These are the activations of a small neural network, seen along a few directions. Each row is one input.
Each table varies a few parts of the input and shows all the possible inputs, shuffled.
Descriptions start from the smaller parts, as in this example, which fits no table here: one of 6 places along a line, together with either a single point or one of 9 places along a line or (one of 3 separate values, together with one of 8 places around a ring).
Shared parts are said once, and a part with two or three values counts as separate values.
(in the rows, 128 means zero)

Other details of the inputs shift rows strongly along two fixed directions, in all tables alike. That doesn't count.

Table:
row 1: [146 131 149  51 143  78 126  50  63  96 101 127 130 105]
row 2: [132 152 101 119 108 162 121 127 148 114 121 155 134 161]
row 3: [164 129 164  49 150  71 128  57  78 100  98 128 137 116]
row 4: [ 65  32 229 156 140  62 186 194 119 151 153  54 126  88]
row 5: [134 152 101 120 108 160 122 128 149 115 119 154 133 161]
row 6: [103 117 125 189 129 166 127 182 154 159 136 129 112 131]
row 7: [185 136 147  85 173  60 109  54  75 126 118 113 130  81]
row 8: [135 152 104 119 109 158 122 129 149 115 120 155 135 163]
row 9: [ 94 109 138 146 100 157 153 186 172 125 133 135 135 170]
row 10: [152 160  83 155 132 151 102 123 144 141 142 139 126 124]
row 11: [150 160  79 156 132 151 102 122 142 141 141 140 125 122]
row 12: [120 143 106 122 107 160 128 133 144 115 124 149 131 158]
row 13: [149 160  78 155 131 153 103 122 139 140 144 139 123 122]
row 14: [137 149  85 159 129 148 108 129 139 142 146 136 123 118]
row 15: [ 96 106 130 192 115 148 142 198 170 156 158 110 127 132]
row 16: [ 59  34 226 159 135  65 186 191 115 153 151  50 124  83]
row 17: [130 151 108 122 119 177 115 127 138 120 101 168 120 164]
row 18: [151 133 153  50 145  79 126  51  66  97  99 125 132 107]
Each input here is: one of 2 separate values, together with either a single point or one of 8 places along a line.
Q: Changing only the choice among 2 separate values turns row 3 into row 7. The same change can be made to row 18. Which row results?
A: row 11

Table:
row 19: [ 81  87 169 139 122 108 156 153 107 135 134  87 117 101]
row 20: [ 70  81 180 146 118 110 159 160 112 141 135  82 121 101]
row 21: [ 89  81 176 118 139  87 153 127  88 130 134  92 121  90]
row 22: [130 153 102  78  96 144 131 100 133  90 116 155 144 165]
row 23: [157 148 126 133 134 138 110 119 136 137 115 137 128 134]
row 24: [169 158 112 128 138 138 107 113 133 130 116 144 125 137]
row 25: [212 184  96  78 151  97  91  44 102 111 113 141 139 114]
row 26: [167 153  98 121 135 123 109 108 143 125 138 146 141 136]
row 27: [121  82 195 113 154  77 150 129 102 133 122 101 126 104]
row 28: [115 143 109 172 117 184 116 161 154 149 121 143 116 147]
row 29: [135  93 190  97 144  54 154 113  95 122 130  84 137  96]
row 30: [221 191 103  74 165 106  81  32  86 114  93 153 126 110]
row 31: [ 96  90 162 124 126  86 157 141 117 126 151  87 134 104]
row 32: [113 126 113 187 114 178 134 202 192 150 140 141 127 166]
row 33: [145 146  94 153 119 151 120 153 173 133 147 143 140 154]
row 34: [116 140  99 168 125 182 115 161 152 144 127 151 114 146]
row 35: [ 98  81 170 112 134  68 156 125 103 124 146  92 135  94]
row 36: [106  91 173  96 150  71 141  93  66 123 127  96 120  79]
row 37: [ 91 125 134 119 101 181 139 154 143 112  99 160 123 178]
row 38: [140 160  94 129 124 148 107 105 117 127 123 136 121 119]
row 39: [153 160  88 124 118 131 113 106 133 120 140 130 134 127]
row 40: [ 81  74 166 137 120  90 163 161 127 132 158  90 136 109]
row 41: [114 134 102 168 127 177 114 158 151 144 128 156 117 147]
row 42: [108 146 110  91  99 164 129 113 122  97 107 160 129 162]
row 43: [115 137 125 122  98 181 137 162 171 111 107 168 135 195]
row 44: [115  92 194  56 120  77 166 110 104  93 106 113 147 142]
row 45: [138 130 115 149 117 135 132 154 164 133 144 127 139 144]
row 46: [108 143  84 167 110 178 121 158 155 138 139 139 120 139]
row 47: [195 178  93  77 171 116  77  26  65 116  94 165 115 101]
row 48: [117 144  92 166  98 163 129 168 174 135 153 127 134 146]
row 49: [118 147  91 164  97 163 125 158 172 137 150 127 137 145]
row 50: [142 149  89 129 121 132 117 113 139 123 147 135 135 128]
row 51: [105  75 190 135 144  92 153 158 121 140 130 105 127 116]
row 52: [ 84  85 164 128 136  97 148 135  97 130 136 103 120  97]
row 53: [133 138 108 168 124 170 121 172 172 142 135 147 127 159]
row 54: [135 129 111 153 120 140 131 159 172 135 149 134 141 149]
row 55: [134 136  96 161 116 153 124 164 180 137 151 149 140 157]
row 56: [135 143 105 166 106 158 127 167 186 141 142 132 143 156]
row 57: [ 78  81 171 135 129 105 157 151 103 134 140  91 119  99]
row 58: [ 99  72 190 138 144  93 154 164 125 141 131 108 128 119]
row 59: [181 174  84  89 138 106 101  55 100 109 126 133 133 106]
row 60: [115 142 108 170 119 182 118 166 154 147 122 143 114 145]
row 61: [189 174  99  83 168 120  84  36  72 119  96 160 115 104]
row 62: [111  89 193 109 153  83 147 114  72 132 107  93 110  88]
row 63: [187 178  98  87 163 125  84  42  75 119  94 154 112 104]
Q: What do these inputs look like to the network?
A: one of 5 places around a ring, together with either a single point or one of 8 places along a line
Q: Changing only the place on the ring of 5 turns row 26 into row 40. The same change can be made to row 45. Which row results?
A: row 59
Q: Which other rows does row 24 become when the place on the line of 8 takes its other values? List them by row number.
A: row 23, row 27, row 30, row 32, row 51, row 53, row 58
Q: A walk changes only the place on the line of 8. It starts at row 52 and steps to row 36. List the rest of the walk in order.
A: row 21, row 57, row 46, row 19, row 38, row 20
Q: Which other rows does row 43 become when the place on the ring of 5 takes its other values? List them by row number.
A: row 22, row 37, row 42, row 44

Table:
row 64: [133 140  88 139 141  61 111  67  72 141 190  59 127  23]
row 65: [170 169 133  83 163 110  89  31  54 123  77 125 108  74]
row 66: [ 75  60 153 112 117 113 184 187 168 107 161 140 150 166]
row 67: [131 185  50 145  93 217  96 104 144 125 111 174 116 167]
row 68: [177 156 127 162 146 146 108 141 170 159 124 136 132 148]
row 69: [139 199  48 139  92 217 108 130 138 108 106 161  96 161]
row 70: [ 19  64 190 170  81 151 178 212 147 135 119  85 118 132]
row 71: [104  85 167  63 152  64 135  62  44 109 117 126 106  85]
row 72: [227 170 151  89 173  74  85  43  96 124  81 121 129  93]
row 73: [ 31  63 193 197 125 148 161 218 137 164 140  93 120 121]
row 74: [193 164  64 173 152 167  86 140 190 154 139 188 132 160]
row 75: [ 61  84 169 173 119 141 148 194 132 164 127 111 106 111]
row 76: [199 179  72 170 147 173  81 133 189 159 137 178 132 171]
row 77: [135 148 112 102  87 145 131 142 168 103 121 156 158 181]
row 78: [192 125 179 111 169  80 132 105 108 142  99  89 129 106]
row 79: [180 160  51 202 128 102 102 143 179 160 212  84 158  92]
row 80: [126 165  27 133 134 198  97 113 145 115 139 206 117 161]
row 81: [208 197  66 170 141 168  80 142 183 156 119 178 141 168]
row 82: [ 68 120 122 154  93 172 139 162 138 129 130 145 115 148]
row 83: [ 78  92 179 120  79 130 182 180 175 109 117 102 155 165]
row 84: [177 111 202  95 190  38 128  75  76 137 105 102 137  86]
row 85: [128 106 136 102 189  94 110  84  67 123 130 145 103  76]
row 86: [155 173  55  89 123  57 101  15  57 107 173  81 139  36]
row 87: [132  88 188  37 140  42 150  74  77  82 115 115 152 122]
row 88: [ 37  42 179 193 133 141 163 217 137 163 160 110 107 121]
row 89: [122 157 111 159 125 181 106 146 132 143 105 124 104 123]
row 90: [141 195  44 136  95 220 100 117 146 122 101 164 116 164]
row 91: [ 58  67 198 133  70 138 200 230 180 114 131  75 151 175]
row 92: [133 176  33 144 108 202  88 114 138 113 124 197 119 171]
row 93: [ 73  83 174 120  90 124 178 179 166 113 137 117 157 171]
row 94: [149 134 169  50 115  86 158 101  96  78 101  98 136 138]
row 95: [166 132 153  23 138  66 129  42  88  86 106 138 157 131]
row 96: [148 184  56 165 132 206  77 118 148 148 125 185 114 142]
row 97: [181 138 127  26 142  73 119  32  85  80 121 165 145 134]
row 98: [105 115 152  79 134  95 120  74  69 114 112 128 111 107]
row 99: [ 71  89 173 173 122 147 156 179 130 163 125 103 109 111]
row 100: [ 97  95 181  78 132  81 148  94  57 118  98 106 123  91]
row 101: [142 117 128  63 112   6 162  59  88  94 197  45 178  65]
row 102: [163 194  60 107  79 193 110 119 190 105 119 183 155 199]
row 103: [162 208  57 163 122 220  90 137 139 134 110 156  93 141]
row 104: [177 111 206 114 167  66 151 128  89 131 105  74 117  95]
row 105: [ 87  45 203 197 146 107 161 232 179 165 159 100 125 138]
row 106: [146 100 118 180 168 130 130 191 184 152 157 158 127 145]
row 107: [ 36  45 185 198 127 141 162 223 138 160 148 105 113 116]
Q: Changing only one part turns row 99 into row 102. The same change can be made to row 96. Which row results?
A: row 95
Q: Changing only one part turns row 73 into row 93. The same change can be made to row 88. Which row results?
A: row 97
Q: What do these inputs look like to the network?
A: one of 4 places along a line, together with either a single point or one of 10 places along a line
Q: Which other rows does row 69 become when the place on the line of 10 takes its other values? List them by row number.
A: row 67, row 70, row 71, row 80, row 82, row 90, row 92, row 98, row 100
Q: Which other rows does row 91 become when the place on the line of 4 takes its other values? List them by row number.
A: row 78, row 89, row 90
Q: Which other rows agree with row 68 in the place on the line of 4? List them by row number.
A: row 72, row 74, row 76, row 78, row 79, row 81, row 84, row 104, row 105, row 106
